Here are a small network's activations along a few directions, averaged over the inputs that share one value of a field.
Related values have similar rows: they may be neighbours, one step apart, or belong to one group.
Strong random noise was added to every row along 17 fixed directions; ignore it. To show where, here is one row again and again, with new noise each time:
325, 130, -58, 274, 392, 776, 325, 29, 209, -516, 167, 300, -188, -518, 57, -21, 5, -33, -272, -20, 754, 200, 92, -390, -161, -373, 51, 90
415, 189, -205, 258, 266, -182, 435, -247, 46, -76, -113, 45, -159, -150, 32, 31, 22, -52, 244, -71, 257, 262, 5, 232, -360, 276, -54, 128
-11, 447, 157, -524, -408, -293, -110, 142, 440, 121, -163, -529, 332, 197, 182, 247, -485, 158, -128, 547, 247, -772, -256, 539, -427, -470, -140, 94
89, 163, -331, 185, 527, 517, 392, -212, 33, 38, -334, 159, 301, -26, 262, 211, -481, 4, 677, -341, 91, 519, 197, 323, -69, 71, -160, -296
86, -48, -71, 162, -74, -690, -57, 95, -297, 267, -109, -344, -121, 456, 217, 280, 205, 154, 148, -79, 228, -370, -119, 183, 54, -689, 174, -555
-569, 130, -502, 267, 543, -152, 164, 365, -68, -72, 358, 177, -308, 58, 140, -10, -189, -456, 20, -51, -48, -70, -70, -99, -87, -324, 70, -221
505, 133, 173, 85, -33, 337, 425, 218, 44, -146, -228, 132, -195, 25, 157, 174, -132, 167, 460, 367, 232, 3, -156, -38, -683, 222, 24, -296
521, 337, -150, -393, 89, 667, -299, -102, -193, -513, 70, 441, 101, -326, 428, -272, 69, 189, 119, 501, -481, -294, -332, -60, -45, 273, -523, 31
-369, 91, 3, 366, 74, 635, 9, 128, 148, -48, 59, 2, 103, 173, -31, 80, -113, -24, -51, 97, 237, 462, -182, -38, 48, -105, 120, -62
-287, 170, -311, -111, 165, 660, 97, 72, 429, -176, -31, 538, 152, -584, 261, 138, -464, 326, -648, 515, -379, 97, -261, 143, -195, 293, -172, -213
-189, -55, -285, -384, 299, -303, 91, 128, -594, -408, -19, 184, -604, 196, 92, 263, 590, 48, 262, -514, -40, 133, -175, 79, 107, -142, -272, -166
287, 128, -167, 46, -155, -447, -106, -213, -186, -198, -13, -269, 237, 250, 134, -529, 261, 190, 275, 195, 103, -345, 98, -9, 232, 281, -98, 36
309, -511, -110, 40, 373, 286, 121, -21, -551, 247, -6, 385, 3, 294, 108, 66, 35, 480, 512, -129, -294, 452, -367, 55, -30, -553, 320, -174
-77, -62, 51, 397, -191, 444, 70, 114, -32, 216, 56, 459, 43, -81, -219, -55, 121, -38, -161, 108, -323, 715, -292, 620, 540, 386, -22, 21
90, 566, 112, 409, 138, -165, -584, -611, 6, -446, -180, 2, 131, -151, 71, 45, 174, 323, -234, 328, 267, 10, -105, -276, 200, 189, -146, 3
9, 314, -350, -958, -121, -279, -119, 177, 149, 62, 289, 202, 126, 286, -48, -618, 146, 382, 126, 427, -564, -13, -383, 268, 510, -216, -689, 233
640, 409, -4, 47, -259, -201, 131, 79, 648, 232, -134, 299, 228, -477, 56, -170, -200, 504, -367, 728, -11, -156, 143, 98, 390, 36, -390, -684
111, 156, -902, 56, 539, 240, 450, -123, 634, 364, 125, -287, 68, -242, 588, 112, -413, -139, -272, 5, -201, 38, -12, -251, -795, -242, -220, -408
292, 49, -357, -144, 434, -4, -184, -260, -34, -75, 140, -44, 444, -178, 177, -226, -302, 177, 180, 212, -304, -173, 42, -56, 2, -106, -142, 106


Values of T:
t9: -190, -69, 149, 529, 116, 129, -463, -113, -232, 73, 26, 124, 267, -200, -162, 233, -185, -44, -84, 172, 16, 53, 46, 70, 299, -96, 396, -80
t1: 205, -287, 110, -21, 385, 298, -90, -261, -95, -33, 20, -36, 223, -450, 177, 330, -540, -37, -252, -162, 209, -470, 37, 21, -524, -737, 461, 428
t8: 282, 227, 289, 411, -99, -284, 278, 262, -266, -50, -16, 273, -216, -35, -198, 131, -68, -373, 550, 222, 424, -75, 149, 643, 210, 226, 103, -153
t7: -113, -533, -57, 334, -407, -526, 209, 383, -52, 260, -69, -8, -121, -290, -236, 370, 141, 323, -488, 420, -165, -80, 76, 296, -126, 612, 519, -568
t6: 41, 25, -108, -128, 195, -243, -311, -314, -60, -22, -132, -283, -187, -242, 123, 880, 194, 325, -513, 112, -106, -47, -403, 116, -521, -170, -49, -159
t2: -317, 455, 569, -241, -484, -348, -372, 44, 346, 56, -276, 63, -311, -15, -203, 274, 40, -24, -271, 312, -171, -221, -73, -310, -180, 445, -231, -94
t3: 229, -111, -83, -61, 148, 358, -164, -18, -164, -106, 186, -207, 50, -16, 231, 296, 61, 88, -55, 197, 255, -172, -140, -102, -87, -506, 78, -287
t10: 571, -118, -69, -325, -85, 820, -1, -561, -121, 394, -50, -618, 341, 429, -30, 340, 291, 100, 540, -158, -123, 952, -615, 772, -458, 41, -203, 765
t5: -234, 441, 389, -334, -29, -82, -66, 475, -74, -498, -114, 394, 41, 79, -35, -357, -460, -154, 666, 144, 199, -638, 447, -185, 438, -16, -242, -206
t4: -44, 451, 13, -5, -408, 22, 39, -54, 488, 165, 21, 112, 137, -10, -11, -585, 159, -181, -278, -101, 460, -85, 328, 30, 812, -285, -335, -15
T is arranged as a star with 3 arms.
List every value one step from t6, in the order listed.
Answer: t1, t4
List every value one step from t8, in the order listed.
Answer: t3, t10
List every value one step from t7, in the order listed.
Answer: t9

Values of W:
w10: -411, -91, -384, 415, -187, 570, -527, 2, -321, 353, 256, -168, -26, 57, 296, 607, 482, -363, -585, 129, -680, 447, -687, 666, 274, 177, -102, -401
w4: -284, 223, -216, -193, 377, -490, 13, 286, -269, -431, 23, -460, -132, 389, -14, 381, -68, -78, 557, 21, 161, -88, -71, 192, -198, -64, -248, -183
w5: 87, -23, -494, 269, 191, -102, 361, -263, -110, 13, -160, 65, -48, -228, -9, 41, 271, -106, 104, -564, 0, 518, 226, 459, 129, 449, -103, 73
w8: 175, 176, -217, -135, 229, 367, -67, -135, -235, -231, 198, 111, -367, -102, 384, -15, 184, -569, 160, -244, -84, -276, -140, -209, -348, -114, -198, 170
w3: 24, -145, 383, 615, -591, 51, 120, 499, -119, 375, 221, 126, -26, 316, -67, -347, -19, -344, -51, 331, 339, -420, -159, 385, 263, -405, 581, -15
w6: 421, -268, 28, -182, 187, 1, -147, 52, -65, -250, 56, -109, 173, -503, 35, 12, -31, 116, -207, -193, 231, -570, 476, -439, 101, -537, 97, -96
w1: 273, -445, 251, -325, 269, 737, 181, -460, -159, -246, -248, 511, 23, -61, 0, -4, -89, 896, 144, 122, -18, 513, -369, -451, -709, 134, 408, 433
w9: -432, 300, 24, -499, -416, -626, 165, -56, 199, 64, -552, 339, -347, 512, 184, -207, 281, 755, -73, -110, 150, -107, -90, -287, 142, -59, -220, -439
w7: -490, -184, 393, -273, -270, -154, 10, 812, -178, 289, 218, 310, -129, 111, -141, 109, -445, -540, -73, -97, -280, -555, -90, 702, 393, -646, 158, 26
w2: 26, -103, -518, -70, 29, -136, -237, -243, 120, 43, 297, 347, 35, -99, 379, -862, 278, 463, -541, 489, -843, -158, -151, -853, 192, 341, -203, -253
W is arranged as a star with 3 arms.
List every value one step from w7, in the order listed.
Answer: w4, w2
List every value one step from w1, in the order listed.
Answer: w8, w3
List every value one step from w5, in the order listed.
Answer: w6
